Each row below holds a small network's activations on one input, seen along a few directions.
In each table, some parts of the input vary, and every possible input appears once, in random order.
Descriptions start from the smaller parts, as in this example, which fits no table here: one of 6 places along a line, together with either a single point or one of 9 places around a ring or (one of 3 separate values, together with one of 5 places around a ring).
Shared parts are said once, and a part with two or three values counts as separate values.

Other details of the inputs vary at random and push rows far along two fixed directions, the same in every table; ignore that.

Rows:
R1: [ 41   6 -35   1   5 -22  23 -12 -15  18 -26]
R2: [-13   9  18 -19  21  10  -4  36  17  -1  19]
R3: [ 45   0 -44   3   2 -22  19  -8 -21  27 -31]
R4: [-19   3  23 -13  12   9  -2  10  16 -17  27]
R5: [ 44 -12 -36   5   9 -27  11   1 -14  29 -45]
R6: [ 38 -13 -22   1   8 -22  11   4 -14  32 -46]
R7: [-16  -4  14  -7  10   9  -6  24  13  -3  19]
R8: [ 46 -26 -27 -21  28 -32  19  18 -10  46 -16]
R9: [-23   1  28 -11  12  11  -2  13  16 -19  25]
R10: [ 42   3 -34   0   0 -18  18  -8 -22  29 -29]
R11: [ 40  -6 -22  -4  14 -27  18  -7  -9  17 -39]
R12: [-25   2  27 -11   5  17 -13  24  14  -5  20]
R13: [ -1  56  16 -15  17  21  12  18  12 -16  15]
R14: [ 19 -41  -9  -7  11 -27   6   2  -6  26 -17]
R15: [-18  41  18  -2  -3  23   1  -7   6 -29  17]
R16: [ 32 -30 -30 -10   9 -25  13   1 -13  36  -9]
R17: [ -5  20  12 -22  21   9  11  21  15  -6  33]
R18: [-38 -76 -36  65 -82 -11 -32 -84 -21 -20   4]
R19: [-5 35 15 -8 13 16 -4 27 10 -7 -5]
R20: [-42 -81 -27  64 -88  -8 -37 -88 -27 -17   4]
R21: [ -8  42  11  -5  -2  19   8  -5   1 -23  17]
R22: [-22  30  29   0   1  21  -4   4  11 -29   6]
R23: [-19  31  26  -1  -2  25 -12  17   8 -11  -1]
R24: [ -3  18  10 -23  13  14   8  22   4   3  35]
R25: [ 24 -30 -35  -2   4 -24   9  -4 -11  26  -6]
R26: [-80 -43  17  58 -72  27 -50 -54   9 -52  32]
R27: [-20  36  27   1  -4  30 -12  14   9 -16   9]
R28: [-19  18  18 -16   5  16   6   4  10 -22  44]
R29: [-12  11  16 -13  15   8   2  18  16  -9  30]
R30: [ 40  -4 -27  -1  11 -27  18 -13 -13  17 -35]
R31: [-24  31  29  -1   0  20  -8   4  12 -29   3]
R32: [-11   4  24 -19  19  12  -2  33  13   4  19]
R33: [-20   5  26 -13   7  12  -6  12   9  -8  31]
R34: [-36 -57 -29  78 -91   1 -43 -83 -28 -16 -28]
R35: [ 36 -24 -39 -10  11 -27  18   2 -14  31  -4]
R36: [ 34 -35 -35  -5  13 -31  10   5 -10  34 -15]
R37: [ 38 -44 -29  -7  21 -41  18   5  -4  34 -28]
R38: [-10  33  29  -7   6  20  -4  11   8 -14   3]
R39: [-17  10  29 -23  22   8   0  23  20 -14  22]
R40: [-15  13  35 -24  21  14  -1  28  17  -6  30]
R41: [ -8   9  14 -18  21  10  -1  32  15  -1  24]
R42: [-4 39 24 -9 10 17  1 12  4 -9  6]
R43: [ 29 -36 -21  -9  12 -25   7   9  -7  34 -16]
R44: [ 32  -2 -36   8  -3 -17  10 -11 -17  20 -29]
R45: [-25 -59 -37  73 -91  -9 -30 -96 -37 -15 -28]
R46: [-86 -30  24  73 -92  33 -61 -71  -6 -56   0]
R47: [-16  30  18   3   2  23  -8  18   9 -15   2]
R48: [ 40   0 -32  -1   3 -18  15  -6 -19  30 -33]
R49: [-24  11  25 -12   9  14  -3   8  15 -22  37]
R50: [-23  -1  21  -7   7   9  -7  15  19 -13  18]
R51: [-13  22  21 -25  20  13   9  15  14 -15  39]
R52: [ -4  43  19 -11   7  19   5   7   2 -10  10]
R53: [ 51  -5 -16 -15  29 -30  23  12 -12  36 -48]
R54: [ 47 -15 -31   2  16 -34  20  -1 -10  29 -51]
R55: [-19  38  24   3   1  25  -5  10  15 -26  10]
R56: [ 21 -42 -12  -8  11 -31   4   1  -6  28 -24]
R57: [-12  37  11   4  -1  22  -7  11   5 -14   9]
R58: [-20  39  19   7  -5  23  -6   1  11 -25  13]
R59: [ 41 -35 -30 -15  16 -36  20  -4 -16  38 -16]
R60: [ -9  26  16   0   5  12  -3  10  11 -15  -8]
Description of these inputs: one of 2 separate values, together with one of 5 places around a ring, together with one of 6 places along a line.
- Changing only the place on the line of 6 turns R47 into R3. The same change can be made to R6. Which row results? => R10
- Change only the choice among 2 separate values in R19. List by row number the other rows that result. => R2
- Change only the choice among 2 separate values in R52. List by row number the other rows that result. => R59
- Change only the place on the ring of 5 in R42. List by row number the other rows that result. => R30, R34, R57, R58

Rows:
R61: [ 47 -47 -46  -5  10 -45  21 -11 -16  39 -29]
R62: [  1  35  22 -33  33  13   9  40  14   1  18]
R63: [ 27 -30 -21 -10  16 -26  10   5  -7  30  -9]
R64: [-65 -11  27  27 -42  32 -33 -29   9 -43  45]
R65: [ -7 -84 -41  61 -67 -29 -25 -70 -27   8 -45]
R66: [-22  25  29  -4   6  22 -10  18  15 -18  12]
R67: [ 58   6 -18 -42  54 -30  38  37  -1  38 -12]
R68: [ 19   6  -3 -22  23 -12  14  15   0  12  -5]
R69: [ 32  70   4 -22  30   9  26  22  -1   1 -12]
R70: [ 28 -52 -43  26 -16 -39   0 -38 -21  20 -51]
R71: [  3  31  20 -38  38  12  13  44  19   5  31]
R72: [-42 -11  17  29 -38  18 -25 -26   2 -28   8]
R73: [-58   3  28  20 -32  35 -29 -11  11 -37  39]
R74: [-23  60  25  11 -15  39 -11   3   4 -29   9]
- Changing only one part turns R74 into R69. The same change can be made to R63. Which row results? => R64
- What do these inputs look like to the network? => one of 2 separate values, together with either a single point or one of 6 places along a line
